These are the activations of a small neural network, seen along a few directions. Each row is one input.
In each table, some parts of the input vary, and every possible input appears once, in random order.
Descriptions start from the smaller parts, as in this example, which fits no table here: one of 8 places around a ring, together with either a single point or (one of 2 separate values, together with one of 4 places along a line) or one of 11 places around a ring.
Shared parts are said once, and a part with two or three values counts as separate values.
(in the rows, 128 means zero)

Other details of the inputs vary at random and push rows far along two fixed directions, the same in every table; ignore that.

Table:
R1: [142 153  83 118 114 166 101 102 122 157  87 131 169 134]
R2: [132 119 125 125 118 102 148 133 115 110 123 133 122 143]
R3: [115 122 145 131 126 127 144 129 135 118 134 140 111 110]
R4: [139 164  76 136 123 169  72 106 127 135 104 121 164 107]
R5: [102 143 166 145 151 150 131 145 150 141 162 129 111 119]
R6: [124 140 133 134 145 118 132 139 122 140 148 114 117 140]
R7: [150 138 105 122 136 142 105 129 122 156 115 112 154 143]
R8: [127 112 130 118 123  91 149 125 113 110 129 128 105 136]
R9: [140  96 140 121 127 114 113 144 139 126 134 115 132 124]
R10: [128 111 159 135 129 122 158 142 133 107 138 139 110 122]
R11: [130 146  93 127 115 139 111 103 119 142 104 132 143 134]
R12: [128 122 126 117 119  99 140 121 114 117 122 128 113 132]
R13: [160  80 121 123 101  76 117 124 114  71 127 125 133 134]
R14: [101 173 144 141 142 158 168 134 134 140 133 151 113 135]
R15: [171  79 115 118 118  86  90 131 118 104 127 106 145 130]
R16: [124 169 104 133 145 182  92 124 134 176 115 117 166 142]
R17: [ 93 144 157 147 137 146 157 130 142 129 146 147  96 106]
R18: [106 151 151 130 144 146 175 141 133 144 136 147 106 133]
R19: [139 114 120 120 126 150  87 128 146 150 122 114 157 123]
R20: [127 102 152 135 122  83 153 134 126  77 149 138 103 124]
R21: [154  84 105 115 113  89  70 117 123 115 129 102 154 125]
R22: [154  87 105 119 100  87  98 107 116  92 115 123 139 121]
R23: [118 113 155 132 131 119 155 132 132 111 138 135 106 114]
R24: [119 113 124 116 132  87 113 127 122 133 146 106 118 137]
R25: [119 107 165 139 145  90 144 152 130 107 174 120  92 120]
R26: [100 165 114 134 140 113 133 124 118 119 142 123  92 121]
R27: [130 161 114 132 124 166 136 124 125 142 111 140 146 143]
R28: [109 138 136 121 143 134 129 135 146 162 140 116 125 135]
R29: [104 143 163 137 138 153 157 135 140 134 134 145 108 106]
R30: [127 153 119 126 131 165 137 121 126 154 107 137 142 136]
R31: [ 92 168 140 135 138 155 160 126 134 152 132 147 101 124]
R32: [123 169 130 146 132 220 134 132 145 162 108 149 164 119]
R33: [182 104  80 117 104 154  75 108 119 125  79 126 199 131]
R34: [127 135 138 128 130 129 158 134 124 129 125 137 118 140]
R35: [151  80 119 106 117  61 111 135 118 111 130 100 127 147]
R36: [122 112 157 130 132 121 155 135 133 110 140 138 106 118]
Description of these inputs: one of 2 separate values, together with either a single point or one of 6 places around a ring or one of 11 places along a line.
The inputs of R10 and R34 match in every part but the choice among 2 separate values. If R5 is changed in the same way as R10 into R34, which row does it become?
> R16

Table:
R37: [127 138 143 138 138 144 142 143 131 120 134 135 120 116]
R38: [122 100 154 119 145  89 121 149 138 138 162 101 107 132]
R39: [110 176 128 149 135 211 120 126 151 166 120 145 155 115]
R40: [121 118 158 141 131 106 150 144 132  97 157 136 102 126]
R41: [107 153 126 128 130 132 150 124 125 130 125 138 106 124]
R42: [125 137 138 136 138 141 140 134 128 127 132 134 112 108]
R43: [152 103 116 124 121 100 114 123 113 102 123 120 125 117]
R44: [146  94 123 113 133  99  88 134 130 142 137  95 144 138]
R45: [ 97 167 154 146 167 179 120 153 157 174 159 120 120 112]
R46: [115 152 129 136 134 163 126 125 138 138 124 136 125 106]
R47: [124 155 108 134 120 156 124 114 126 143 113 138 149 141]
R48: [116  93 151 121 140  32 139 150 117  98 179 102  71 140]
R49: [139  90 138 115 121  81 145 136 118 107 131 124 103 124]
R50: [150  80 132 111 117  72 132 127 112 102 126 117 113 129]
R51: [107 108 157 123 128  99 153 129 136 119 147 133  97 123]
R52: [126 148 101 125 119 144 115 104 123 139 108 133 147 134]
R53: [144 145  81 117 112 143 101 101 115 135  90 126 158 134]
R54: [115  94 148 119 119  81 145 129 131 109 144 129 100 125]
R55: [146  94 123 114 132  98  87 135 132 141 137  94 143 138]
R56: [137 188  94 139 128 222 111 116 134 175  88 142 189 146]
R57: [149 130  87 127 110 155  73  98 129 133  98 123 177 119]
R58: [135 112 123 120 121  75 150 127 104  99 130 127  97 133]
R59: [161 135  74 118 124 137  58 114 120 157 106  96 182 149]
R60: [152  92 129 120 114 100 122 128 124 109 124 123 142 144]
R61: [ 89 140 152 132 133 103 171 128 128 117 152 142  80 127]
R62: [ 80 142 174 144 145 127 167 138 144 120 165 144  77 105]
R63: [108 163 132 129 138 194 137 127 148 173 110 141 138 114]
R64: [121 131 145 129 134 100 171 139 115 106 141 135  94 136]
R65: [130 140 121 134 148 156  83 135 142 159 140 106 151 121]
R66: [159 103  96 117 103 130  88 108 125 132  99 121 179 142]
R67: [121 144 114 135 123 162 106 115 138 138 118 134 146 112]
R68: [150 107  91 120  98  87 105 108 108 101 113 123 148 149]
R69: [140  92 124 120 114  72 114 118 116  84 134 118 109 116]
R70: [135 127 134 140 127 140 124 132 133 116 134 133 138 128]
R71: [124 154 108 133 121 156 124 113 125 143 113 138 150 142]
R72: [118 143 156 142 146 148 155 146 134 123 143 139 109 114]
R73: [151  86 105 109 102  92  97 107 121 113 111 117 149 134]
R74: [154  80 133 113 115  75 134 135 115  95 127 119 122 136]
R75: [101 132 137 128 124  99 156 124 124 113 142 137  93 129]
R76: [146 129 118 127 121 165 114 125 136 147 107 131 170 140]
R77: [154 116  93 120 105 149  87 109 130 144  94 125 184 139]
R78: [ 90 140 167 133 161 100 158 154 134 138 178 117  75 133]
R79: [106 139 159 138 137 108 178 142 126 110 154 143  91 142]
R80: [121 134 129 131 130 137 124 123 132 121 128 131 119 108]
R81: [112 158 157 135 149 185 163 146 144 162 127 144 126 124]
R82: [ 99 120 167 125 138 110 169 139 137 124 148 135  82 116]
R83: [129 132 125 128 123 161 118 119 137 152 115 133 157 135]
R84: [ 91 174 150 144 148 186 149 135 148 152 134 146 109  99]
R85: [135 133 115 138 122 155 102 116 132 130 119 131 158 124]
R86: [154 125  81 122 103 125  93 100 111 123  98 125 171 150]
R87: [166  94 109 128 108 100  95 119 117  89 122 118 155 137]
R88: [137 154 108 129 129 157 135 125 119 138 105 135 146 138]
R89: [122 177 116 141 133 190 137 128 134 157 110 145 154 143]
R90: [ 91 129 176 140 162 108 144 164 146 132 187 115  77 113]
R91: [ 93 167 155 152 145 185 146 136 150 151 143 148 122 113]
R92: [136 115 142 133 133 113 140 138 123 101 140 129 114 120]
R93: [116 140 146 138 140 139 150 141 131 127 138 137 102 105]
R94: [115 152 151 138 141 182 150 141 148 159 127 144 139 134]
R95: [110 118 167 126 141 110 176 147 130 127 146 135  83 117]
R96: [124 159 104 125 125 155 125 111 122 144 104 134 137 129]
R97: [148 103 112 116 116  69 136 121  99  93 122 122 109 136]
R98: [125 153 108 127 143 149 100 132 131 165 130 110 146 139]
R99: [152 107 117 132 114 112 107 129 123  98 127 126 146 132]
R100: [131 149 134 140 139 168 134 138 133 133 124 136 136 116]
R101: [146 107  88 114 100  86 102 101 109 102 108 122 142 140]
R102: [141 101 125 126 138  95  86 136 128 121 153  96 130 126]
R103: [110 102 151 131 124  78 141 129 129  90 157 130  88 112]
R104: [101 174 149 145 145 170 170 139 137 147 138 150 116 138]
R105: [115 124 149 126 150 130 119 150 146 161 152 108 121 128]
R106: [102 163 143 149 138 183 135 132 148 149 136 146 133 115]
R107: [138 157 108 129 129 160 134 126 119 139 105 136 147 138]
R108: [150 111 121 124 116 134 117 129 131 128 116 129 157 142]
R109: [152 116 111 120 119  95 131 124 105 101 116 124 131 144]
R110: [154  85 108 114 100  93 100 114 120 111 114 119 155 142]
R111: [108 179 132 136 146 175 162 131 127 158 119 146 114 123]
R112: [169 121  72 113 104 114  96 104 100 120  86 119 161 140]
R113: [141  82 127 109 112  73 124 120 119  99 125 118 115 128]
R114: [123 120 127 120 119 132 123 118 136 138 121 130 136 125]
R115: [112 147 149 140 145 151 152 141 133 134 138 139 103 105]
R116: [ 87 147 160 131 141 107 182 134 126 119 151 142  68 123]
R117: [128  91 139 113 118  80 138 128 124 104 133 123 103 123]
R118: [170  86 108 111 109  97 110 126 114 107 106 116 154 139]
R119: [165 119 105 117 120 153 105 120 122 140  95 122 174 137]
R120: [137 114 132 119 128 124 138 130 123 134 119 127 124 124]
What is each input in this table made of?
> one of 3 separate values, together with one of 4 places along a line, together with either a single point or one of 6 places around a ring
The inputs of R39 and R85 match in every part but the place on the line of 4. If R68 is changed in the same way as R39 into R85, which row does it become?
> R86
The inputs of R107 and R88 match in every part but the place on the line of 4. If R54 is changed in the same way as R107 into R88, which row does it become?
> R114
The inputs of R104 and R56 match in every part but the place on the line of 4. If R80 is changed in the same way as R104 into R56, which row does it become?
> R46
Change only the place on the line of 4 in R118. List by row number the other rows that result.
> R74, R81, R119
Change only the place on the line of 4 in R97. List by row number the other rows that result.
> R58, R111, R112
Change only the choice among 3 separate values in R119. List by row number the other rows that result.
> R92, R109
